A small network was shown many inputs. Here are its activations along a few directions, one row for each input.
In each table, some parts of the input vary, and every possible input appears once, in random order.
Descriptions start from the smaller parts, as in this example, which fits no table here: values(2) and (point or ring(9) or (line(6) and ring(8))).
Shared parts are said once, and a part with two or three values counts as separate values.
(in the rows, 128 means zero)

Other details of the inputs shift rows strongly along two fixed directions, in all tables alike. That doesn't count.

Table:
r1: [132 123 107 125 179 147 137 106 112 129 147 112]
r2: [118 155  95 183 118 167  62 128 168 155 187 160]
r3: [148 130 123 111 180 118 171 111 112 126 119 105]
r4: [126 146 126 143 160 151 106 126 131 137 152 125]
r5: [136 135 115 126 187 140 131 112 114 130 139 117]
r6: [121 125 166  96  61  96 150 160 128 120  84 131]
r7: [134 123 123 139 143 132 143 125 130 131 130 120]
r8: [140 124 151  95 132  90 172 109 106 131  97 100]
r9: [118 150  87 187 111 164  57 125 157 148 187 167]
r10: [143 129 108 134 187 151 144 128 116 114 134 116]
r11: [119 147 123 156  91 143  90 136 162 144 156 151]
r12: [ 98 135 117 131 102 137  53 149 151 121 153 134]
r13: [124 139 120 159  98 141  92 141 155 143 156 157]
r14: [123 103 167  90  77  95 148 133 116 126  76 142]
r15: [132 129 127 131 148 146 136 132 124 120 125 117]
r16: [146 112 148 111 134 103 183 129 110 113  95 116]
r17: [149 118 117 114 179 120 179 113 110 115 114 107]
r18: [145 129 119 118 174 112 158 102 106 128 124 106]
r19: [142 118 119 118 174 116 168  96 102 124 114  99]
r20: [128 106 158 104  54  85 145 125 121 128  82 148]
r21: [144 133 121 119 173 123 165 116 120 123 126 109]
r22: [112 148 123 176  64 148  61 151 174 156 171 169]
r23: [111 118 171  95  31 100 114 142 135 138 104 160]
r24: [ 99 118 101 138 105 142  55 147 147 112 150 150]
r25: [124 124 171  97  52  85 147 131 126 134  89 129]
r26: [135 140 120 125 189 139 134 112 116 135 140 106]
r27: [119 110 157 114  25  92 126 139 132 130  92 162]
r28: [133 125 112 130 188 146 136 106 112 128 134 110]
r29: [116 127 177 107  35 107 119 161 140 128  92 154]
r30: [129 155 105 183 146 162  92 132 155 142 181 139]
r31: [129 131 100 154 146 145 119 110 127 132 151 127]
r32: [129 132 103 154 149 151 123 117 141 131 151 129]
r33: [132 120 129 126 157 135 134 125 115 121 122 130]
r34: [136 104 144  84 130 106 167 118 100 120 101 119]
r35: [ 83 125 106 153  71 151  27 152 163 122 161 160]
r36: [135 111 144 120  99 107 150 139 128 126 104 137]
r37: [125 137 101 151 150 156 121 138 132 121 147 120]
r38: [128 146 123 130 144 136 135 145 130 126 135 110]
r39: [140 147 122 131 185 148 139 130 122 125 142 102]
r40: [145 108 143  94 132  98 183 116 109 119  86 116]
r41: [136 143 114 159 153 144 124 129 137 130 155 132]
r42: [137 132 131 101 176 124 155 111 106 131 135  98]
r43: [131 124 117 136 143 134 139 115 130 133 130 125]
r44: [ 93 113 162  89  36  92  84 161 141 112  96 144]
r45: [135 115 139  99 127 108 175 145 109 109  90 111]
r46: [120 115 161 110 111 116 141 130 117 125  96 126]
r47: [132 134 112 162 152 150 128 123 134 128 150 127]
r48: [136 138 121 132 187 146 129 119 116 126 141 118]
Description of these inputs: line(4) and (point or line(5) or line(6)).
The inputs of r31 and r9 match in every part but the line(4) part. If r19 is changed in the same way as r31 into r9, which row does it become?
> r18
The inputs of r21 and r11 match in every part but the line(4) part. If r6 is changed in the same way as r21 into r11, which row does it become?
> r38
Start at r40 and move only the line(4) part, one step at a time. The first step leads to r43. Which rows follow, in order?
> r3, r2
Which other rows does r42 become when the line(5) part takes its other values? List them by row number.
> r4, r26, r38, r39
Start at r26 and move only the line(4) part, one step at a time. The first step leads to r5. Which rows follow, in order?
> r28, r14
Which other rows does r14 become when the line(5) part takes its other values? List them by row number.
> r10, r33, r34, r45
Which other rows does r17 become when the line(6) part takes its other values? List them by row number.
> r16, r20, r27, r36, r40
